Small tables with named rows and columns. After each table, cells are looked up by row and column.

nam
         gulidi  gupuf  takalu  bufeti  tak  dar
zur         110    137      75     140   82  146
tanav        58    118     194     178  191   76
fifitu      109    121     129     197  220  189
geti        154    133     169     214  214  182
zas         140    128     185     134  206  103
det          68    129      84     201  149  130
paviros     224    160      17     186  125  206
vub         173    101     170     199  108  128
zel         151     77     203     180  200   55

bufeti of paviros is 186
takalu of paviros is 17
bufeti of fifitu is 197
gupuf of det is 129
tak of zel is 200
gupuf of zur is 137
gupuf of vub is 101
gulidi of tanav is 58
bufeti of zur is 140
gupuf of tanav is 118
bufeti of det is 201
gulidi of vub is 173
dar of zur is 146
takalu of geti is 169
bufeti of zas is 134
bufeti of geti is 214
gupuf of fifitu is 121
tak of zur is 82
takalu of det is 84
takalu of zel is 203
Which row has the largest tak? fifitu

tiv.tsv
	beginuk	dutur	bigef	mufali	salabim
gilufe	-96	-87	18	58	-79
furig	-91	-5	72	-74	-92
maso	-39	95	-53	-92	-94
kebel	-94	-91	-93	-78	63
tiko	-94	-91	-49	95	-44
nom	-82	46	36	-85	-93
vibag	-51	96	-42	-93	-91
besasat	88	-39	-92	-91	-93

bigef of gilufe = 18
mufali of kebel = -78
beginuk of nom = -82
beginuk of vibag = -51
bigef of maso = -53
dutur of nom = 46
beginuk of furig = -91
salabim of vibag = -91
salabim of maso = -94
beginuk of maso = -39
mufali of furig = -74
bigef of besasat = -92
dutur of kebel = -91
mufali of tiko = 95
salabim of nom = -93
bigef of kebel = -93
bigef of vibag = -42
salabim of gilufe = -79
Which row has the largest dutur? vibag

Table tolude
	biv	gimas	tezad	duta	keleza	beve	lim
tedu	0.7	0.8	0.9	0.3	0.5	0.7	0.1
viz	0.7	0.8	0.9	0.3	0.5	0.7	0.1
gud	0.7	0.8	1.0	0.3	0.5	0.7	0.1
durud	0.5	0.8	0.9	0.2	0.5	0.6	0.0
tum	0.5	0.8	0.7	0.3	0.5	0.7	0.1
zuku	0.7	0.8	0.9	0.3	0.5	0.7	0.1
nid	0.7	0.9	0.7	0.3	0.2	1.0	0.2
redup	0.7	0.9	0.8	0.3	0.2	1.0	0.2
zamo	0.7	0.9	0.7	0.3	0.2	1.0	0.2

biv of viz = 0.7
duta of viz = 0.3
duta of durud = 0.2
biv of zuku = 0.7
lim of gud = 0.1
beve of viz = 0.7
beve of tum = 0.7
biv of tum = 0.5
biv of redup = 0.7
beve of zamo = 1.0
duta of zuku = 0.3
Which row has the largest tezad? gud

faz
|  | gur | zisiti | rog | teg | vevi | filomoz |
|---|---|---|---|---|---|---|
| mobed | 40.3 | 80.2 | 50.5 | 55.8 | 59.9 | 49.9 |
| dedu | 46.3 | 46.0 | 46.2 | 49.2 | 49.4 | 39.2 |
| tisi | 47.0 | 45.1 | 41.8 | 50.4 | 21.4 | 48.2 |
| tok | 42.5 | 5.1 | 42.0 | 39.8 | 48.7 | 45.5 |
| tatufol | 44.9 | 47.3 | 45.4 | 44.1 | 33.0 | 41.5 |
| viv | 40.9 | 80.6 | 51.2 | 36.7 | 28.2 | 34.8 |
| gazetiz | 44.4 | 32.7 | 48.0 | 41.5 | 50.8 | 51.2 |
| pari | 38.3 | 39.0 | 45.5 | 48.2 | 59.2 | 46.0 |

filomoz of viv is 34.8
zisiti of dedu is 46.0
zisiti of viv is 80.6
vevi of viv is 28.2
gur of mobed is 40.3
vevi of tisi is 21.4
filomoz of pari is 46.0

gede:
	zavu	mezo	mugos	tozepus	zos	mevo	valopep	madenuk	nalo	zus
tak	106	119	87	220	75	126	92	82	111	67
kepu	164	69	145	174	203	129	115	173	65	154
lepod	105	187	122	66	115	167	126	130	102	156
fugan	166	162	182	99	166	120	183	112	114	76
rar	59	174	76	159	160	81	95	134	177	168
papum	177	139	187	159	135	151	113	143	178	172

What is the valopep of fugan in gede? 183
What is the zus of rar in gede? 168
What is the mevo of rar in gede? 81
What is the madenuk of papum in gede? 143
What is the zavu of fugan in gede? 166
What is the zos of papum in gede? 135
What is the valopep of tak in gede? 92
What is the nalo of fugan in gede? 114
What is the zos of fugan in gede? 166
What is the zos of kepu in gede? 203
What is the mugos of tak in gede? 87
What is the zos of lepod in gede? 115
What is the nalo of tak in gede? 111
What is the zavu of kepu in gede? 164
What is the tozepus of kepu in gede? 174
What is the mevo of fugan in gede? 120
What is the zus of kepu in gede? 154
What is the mezo of rar in gede? 174
What is the mezo of kepu in gede? 69
Which row has the largest mezo? lepod

